A small network was trained on made-up records. Each row is its average activation on records with the value named, seen along a few directions.
Related values have similar rows: they may be neighbours, one step apart, or belong to one group.
In the rows, 500 means zero.
Random noise pushes rows far along 12 fixed directions. That doesn't count. These rows show it; they differ only by the noise:
[483 470 417 341 600 370 348 640 515 544 628 555 533 543 601 581 601 261
 589 521 325 562 645 325 668 540 317 728]
[506 343 621 360 393 469 538 522 437 512 317 505 352 587 387 382 481 588
 541 580 533 551 344 366 679 464 486 656]
[545 363 447 462 405 358 296 531 396 578 318 725 726 403 526 567 530 379
 500 410 475 526 597 489 444 557 487 409]
[524 605 473 524 478 309 589 596 553 396 647 403 515 441 506 555 574 400
 495 406 631 499 338 626 498 506 490 446]
[563 653 472 580 275 156 632 526 569 469 526 573 625 529 147 426 491 506
 498 334 641 511 506 531 339 302 456 470]
[467 451 481 448 546 602 359 469 469 559 382 603 514 533 767 609 472 479
 622 630 521 476 508 558 611 646 468 693]
[524 651 542 574 369 472 665 452 558 361 458 305 168 499 523 701 516 671
 442 618 635 447 503 482 212 490 484 240]
[436 509 466 439 477 711 571 423 579 494 703 423 511 490 741 497 530 560
 379 449 415 444 392 546 813 431 683 187]
[472 424 512 676 340 494 391 356 486 491 225 572 632 494 478 542 500 589
 427 361 618 500 699 474 412 534 628 346]
[490 424 526 394 480 364 451 637 476 465 389 585 481 503 342 418 499 451
 519 595 425 587 515 324 422 408 380 551]
[465 501 599 554 418 640 640 592 533 320 480 326 358 503 457 463 567 568
 444 438 579 474 372 513 443 569 564 456]
[629 492 538 611 574 388 446 555 492 485 514 318 453 437 315 463 578 305
 456 365 516 534 462 431 441 571 507 545]
[357 301 498 425 566 415 498 649 521 370 510 402 457 589 591 635 672 547
 538 441 596 571 535 400 714 599 447 692]
[477 354 573 424 278 514 396 494 445 512 311 583 532 541 432 392 560 438
 431 368 362 555 661 232 646 497 528 463]


SOFIN, 12 values:
zali: [546 571 598 240 396 506 462 728 435 426 525 530 337 479 548 402 552 191
 580 637 254 551 420 295 515 604 264 745]
modu: [399 740 538 524 427 681 503 362 570 427 454 515 441 585 662 349 372 529
 486 700 453 498 564 493 478 440 532 497]
tive: [521 499 542 446 512 616 648 474 527 581 614 452 287 629 259 346 451 659
 486 601 313 545 603 282 442 327 430 571]
kudaz: [374 530 601 563 339 257 518 358 539 440 429 522 664 508 409 199 482 420
 431 233 609 661 513 408 846 414 650 507]
lato: [540 553 500 669 439 216 591 429 535 488 548 373 379 525 233 608 564 569
 453 293 682 524 738 423 338 526 460 497]
nenev: [428 350 484 397 662 224 501 714 464 379 450 547 533 502 374 523 526 490
 563 629 565 625 453 411 471 416 320 672]
ganan: [432 471 491 470 514 750 535 391 507 591 525 496 488 511 643 576 465 685
 477 515 419 417 635 514 553 444 542 334]
vap: [400 706 483 598 272 301 537 578 536 302 613 548 765 443 503 384 582 299
 413 235 536 542 607 572 389 490 533 339]
bevad: [450 462 568 338 522 518 508 651 461 451 514 499 411 460 342 315 497 374
 497 600 238 571 508 281 467 400 320 573]
zumif: [559 491 539 529 639 776 469 514 505 553 683 377 576 530 416 237 504 302
 430 386 271 473 418 437 692 549 619 597]
latu: [582 548 424 382 440 675 634 561 475 549 711 535 488 427 609 596 508 503
 436 446 307 341 405 658 485 445 526 234]
resok: [419 579 579 478 505 359 526 350 524 486 433 499 390 536 394 293 423 556
 400 614 434 634 570 269 568 277 538 346]
The values of SOFIN form a line.
Q: Name the neighbours of zali, in listed order.
A: nenev, zumif
Q: Name the neighbours of resok, in listed order.
A: tive, kudaz

ZISUK, 12 values:
bolap: [525 516 427 446 773 490 460 561 493 579 672 522 544 482 500 389 439 361
 541 602 331 538 462 535 552 429 414 634]
kiren: [236 541 813 418 367 678 521 483 541 242 264 359 277 640 628  91 544 401
 430 482 365 685 559 125 956 528 565 714]
besun: [588 588 493 518 432 250 366 430 552 545 350 606 537 492 314 431 435 350
 434 580 428 616 620 224 421 310 437 360]
tivu: [444 518 612 373 291 307 557 453 391 450 278 487 303 492 519 419 440 501
 532 664 639 547 383 468 526 426 390 480]
vunek: [408 796 513 577 306 403 678 431 662 346 650 280 241 747 679 738 640 556
 596 479 684 460 663 442 533 624 418 744]
zoni: [723  51 561 293 403 557 434 565 201 790 332 641 389 455 445 692 622 587
 597 321 451 436 451 510 569 796 468 708]
bebo: [435 585 650 480 204 229 502 483 481 384 120 554 372 533 489 493 466 451
 634 598 731 553 441 444 475 566 355 725]
fifeb: [466 696 637 519 324 670 495 616 482 261 502 361 374 470 664 382 591 244
 479 485 411 510 475 437 366 727 480 577]
tud: [573 282 498 480 339 622 406 427 453 640 383 589 585 648 484 508 556 557
 521 315 464 456 594 434 760 601 616 680]
rikor: [371 264 490 308 571 175 624 577 494 441 538 464 418 461 397 492 525 711
 455 534 639 643 341 432 673 368 491 341]
duni: [414 730 416 564 359 525 626 427 651 443 696 493 635 575 490 507 467 552
 437 377 426 425 721 486 475 301 515 291]
muko: [528 721 505 248  78 237 617 384 510 513 622 558 262 618 803 734 509 428
 576 584 541 424 464 408 879 436 374 485]
The values of ZISUK form a line.
Q: A walk along ZISUK starts at fifeb and steps to its neighbour vunek. Put kiren, rikor, duni, muko in the order it reaches them.
A: muko, duni, kiren, rikor
Q: Fewest steps between bolap and besun?
A: 5
